Each row below holds a small network's activations on one record, seen along a few directions.
After each row come some of the record's fields: W, D, Z, L, F, E, B, K.
A field that a record lacks is written missing.
The largest differences between rows may come from other fields.
In the rows, 500 means zero.
Strong random noise was added to every row along 2 fixed directions; ignore it. To show where, here is one row again and again, with new noise each time:
[652 456 668 225 430 371 578 757 320 538 581 378 459 628]
[765 305 630 264 576 230 717 826 266 525 676  82 712 939]
[510 526 611 127 773 352 655 418 625 654 556  95 455 823]
[660 490 704 246 243 435 493 857 227 499 552 604 358 429]

[502 553 553 258 630 523 477 360 592 630 532 413 352 559]	(W w4; D d1; Z z1; L l2; F missing; E missing; B missing; K missing)
[574 525 576 298 535 462 535 505 468 596 554 413 371 596]	(W w4; D d2; Z z1; L l1; F missing; E missing; B missing; K missing)
[498 470 439 552 610 437 522 394 493 450 587 354 701 617]	(W missing; D missing; Z missing; L l2; F missing; E missing; B missing; K missing)
[360 584 454 480 692 504 513 183 688 521 453 421 496 518]	(W missing; D missing; Z missing; L l2; F f1; E e1; B b1; K missing)
[333 527 417 556 736 428 503 184 637 415 537 307 743 621]	(W missing; D missing; Z missing; L l1; F missing; E missing; B missing; K k1)
[447 501 439 675 400 549 412 485 449 403 502 622 608 365]	(W missing; D missing; Z missing; L l2; F missing; E missing; B missing; K k1)
[538 456 460 590 415 508 561 749 449 471 479 496 565 499]	(W missing; D missing; Z missing; L l2; F f2; E e2; B b2; K k2)
[261 627 582 257 623 355 509 281 548 339 477 412 605 487]	(W missing; D missing; Z missing; L l2; F f1; E e2; B b2; K missing)
[575 379 513 540 414 508 435 570 360 504 598 545 559 519]	(W w3; D d2; Z z2; L l2; F missing; E missing; B missing; K missing)
[388 512 422 448 853 363 627 220 701 521 566  77 732 856]	(W missing; D missing; Z missing; L missing; F missing; E missing; B missing; K missing)
[359 648 375 513 782 554 485  78 800 608 471 353 464 572]	(W missing; D missing; Z missing; L l1; F missing; E missing; B missing; K k3)
[394 524 453 561 562 451 508 428 511 389 543 421 674 525]	(W missing; D missing; Z missing; L l2; F missing; E missing; B missing; K missing)
[620 312 510 510 604 267 619 607 316 362 618 214 907 783]	(W missing; D missing; Z missing; L l2; F f1; E e2; B b2; K k1)
[426 512 602 338 428 321 542 598 328 308 534 445 647 498]	(W missing; D missing; Z missing; L l2; F f2; E e2; B b2; K missing)
[520 531 403 670 418 608 420 511 476 469 501 666 496 344]	(W missing; D missing; Z missing; L l2; F missing; E missing; B missing; K k2)
[692 342 440 641 533 547 507 613 426 590 582 422 593 642]	(W w1; D d1; Z z1; L l2; F missing; E missing; B missing; K k1)
[709 361 578 379 464 412 655 815 393 587 544 334 448 698]	(W w3; D d2; Z z1; L l2; F f2; E e2; B b2; K missing)
[438 519 394 597 714 520 529 243 697 582 475 363 536 588]	(W missing; D missing; Z missing; L l2; F f1; E e1; B b1; K k1)
[412 537 503 487 563 509 459 343 568 495 486 508 514 467]	(W missing; D missing; Z missing; L l2; F f2; E e1; B b1; K k1)
[331 705 628 298 310 540 446 548 529 430 371 756 234 187]	(W missing; D missing; Z missing; L l2; F f2; E e2; B b2; K missing)
[720 323 596 523 278 427 438 767 109 414 672 591 678 537]	(W w1; D d1; Z z2; L l1; F missing; E missing; B missing; K missing)
[466 550 536 484 406 610 406 428 515 555 462 696 295 351]	(W w3; D d1; Z z1; L l1; F missing; E missing; B missing; K missing)
[765 357 582 441 338 490 481 733 246 535 607 561 458 548]	(W w2; D d1; Z z1; L l1; F missing; E missing; B missing; K missing)
[363 566 460 540 532 460 465 386 512 369 527 494 648 446]	(W missing; D missing; Z missing; L l2; F missing; E missing; B missing; K missing)
[478 567 546 526 237 554 318 499 294 354 535 835 476 193]	(W missing; D missing; Z missing; L l1; F missing; E missing; B missing; K missing)
[325 557 447 556 649 444 585 371 668 427 410 379 608 549]	(W missing; D missing; Z missing; L l2; F f1; E e1; B b2; K k1)
[826 272 486 545 535 517 503 640 354 631 642 364 575 726]	(W w2; D d2; Z z1; L l1; F missing; E missing; B missing; K k1)
[332 672 463 523 526 653 457 299 741 589 350 659 243 297]	(W missing; D missing; Z missing; L l2; F f1; E e1; B b1; K missing)
[610 470 544 531 291 627 339 521 358 541 506 811 312 283]	(W w3; D d1; Z z1; L l1; F missing; E missing; B missing; K missing)
[553 431 484 508 548 452 510 484 439 457 543 423 632 571]	(W missing; D missing; Z missing; L l2; F f1; E e2; B b2; K k1)
[573 452 464 624 446 460 615 723 461 464 475 470 567 555]	(W missing; D missing; Z missing; L l2; F f2; E e1; B b1; K missing)
[453 524 463 589 484 542 388 328 485 442 528 596 573 398]	(W missing; D missing; Z missing; L l1; F missing; E missing; B missing; K k1)
[332 476 346 628 868 384 623 217 731 435 520 111 856 800]	(W missing; D missing; Z missing; L l2; F missing; E missing; B missing; K k1)
[505 487 477 572 503 434 502 523 432 421 583 431 673 579]	(W missing; D missing; Z missing; L missing; F missing; E missing; B missing; K missing)
[678 382 420 689 438 441 511 606 302 414 597 471 716 587]	(W missing; D missing; Z missing; L l1; F missing; E missing; B missing; K k3)
[509 444 502 572 389 378 479 580 257 271 606 526 786 500]	(W missing; D missing; Z missing; L l1; F missing; E missing; B missing; K missing)
[565 433 572 371 528 416 542 501 465 537 529 416 478 588]	(W w3; D d2; Z z2; L l2; F f2; E e2; B b2; K missing)
[709 442 585 435 270 581 373 635 290 548 542 755 305 341]	(W w2; D d1; Z z1; L l1; F missing; E missing; B missing; K missing)
[265 662 506 622 295 653 385 532 604 402 297 883 326 105]	(W missing; D missing; Z missing; L l2; F f2; E e1; B b1; K k1)
[539 439 614 313 570 386 642 638 474 556 535 284 505 713]	(W w1; D d1; Z z1; L l2; F f2; E e2; B b2; K missing)

Which values does each new row have?
[488 445 442 697 453 453 508 561 429 362 484 545 697 468]	(W missing; D missing; Z missing; L l2; F f1; E e1; B b1; K k1)
[605 453 489 438 639 577 453 304 613 683 515 443 361 583]	(W w2; D d1; Z z1; L l1; F missing; E missing; B missing; K k1)
[699 327 456 671 473 555 512 640 437 600 549 480 538 616]	(W w3; D d1; Z z1; L l2; F missing; E missing; B missing; K k1)
[371 630 471 544 421 580 383 375 531 432 476 686 451 277]	(W missing; D missing; Z missing; L l2; F missing; E missing; B missing; K missing)
[436 530 553 408 519 338 656 600 489 379 450 375 589 585]	(W missing; D missing; Z missing; L l2; F f2; E e2; B b2; K missing)
[415 544 369 611 712 570 457 135 706 541 477 444 549 534]	(W missing; D missing; Z missing; L l1; F missing; E missing; B missing; K k1)
[365 623 527 347 603 434 528 311 599 483 458 433 440 473]	(W missing; D missing; Z missing; L l2; F f1; E e2; B b2; K missing)
[334 543 452 469 723 378 525 210 580 381 570 284 751 637]	(W missing; D missing; Z missing; L l1; F missing; E missing; B missing; K missing)
[301 571 503 433 641 418 549 313 635 418 425 386 559 517]	(W missing; D missing; Z missing; L l2; F f1; E e2; B b2; K k1)
[574 462 526 361 606 596 396 293 575 666 549 484 345 540]	(W w2; D d1; Z z1; L l1; F missing; E missing; B missing; K k1)
[559 424 481 617 334 448 463 665 263 345 588 560 720 460]	(W missing; D missing; Z missing; L l2; F missing; E missing; B missing; K missing)
[450 626 566 434 283 494 542 720 459 432 397 675 314 296]	(W missing; D missing; Z missing; L l2; F f2; E e2; B b2; K missing)
[476 473 479 650 339 513 384 501 336 346 540 665 650 351]	(W missing; D missing; Z missing; L l1; F missing; E missing; B missing; K k1)
[449 506 498 656 294 527 370 553 331 311 519 738 613 283]	(W missing; D missing; Z missing; L l1; F missing; E missing; B missing; K k1)
[338 616 516 404 602 486 490 263 653 478 410 490 436 423]	(W missing; D missing; Z missing; L l2; F f1; E e2; B b2; K k1)
[529 399 563 361 573 207 750 750 364 350 581 134 792 839]	(W missing; D missing; Z missing; L l2; F f2; E e2; B b2; K missing)
[429 601 473 641 293 667 298 443 477 447 450 860 394 139]	(W missing; D missing; Z missing; L l2; F missing; E missing; B missing; K k1)
[350 666 615 245 454 475 526 486 572 487 425 546 292 382]	(W missing; D missing; Z missing; L l2; F f2; E e2; B b2; K missing)
[558 438 518 481 581 462 497 471 465 549 593 390 612 640]	(W w1; D d1; Z z2; L l2; F missing; E missing; B missing; K missing)
[310 598 401 545 755 517 579 228 805 577 410 324 479 594]	(W missing; D missing; Z missing; L l2; F f1; E e1; B b1; K k1)
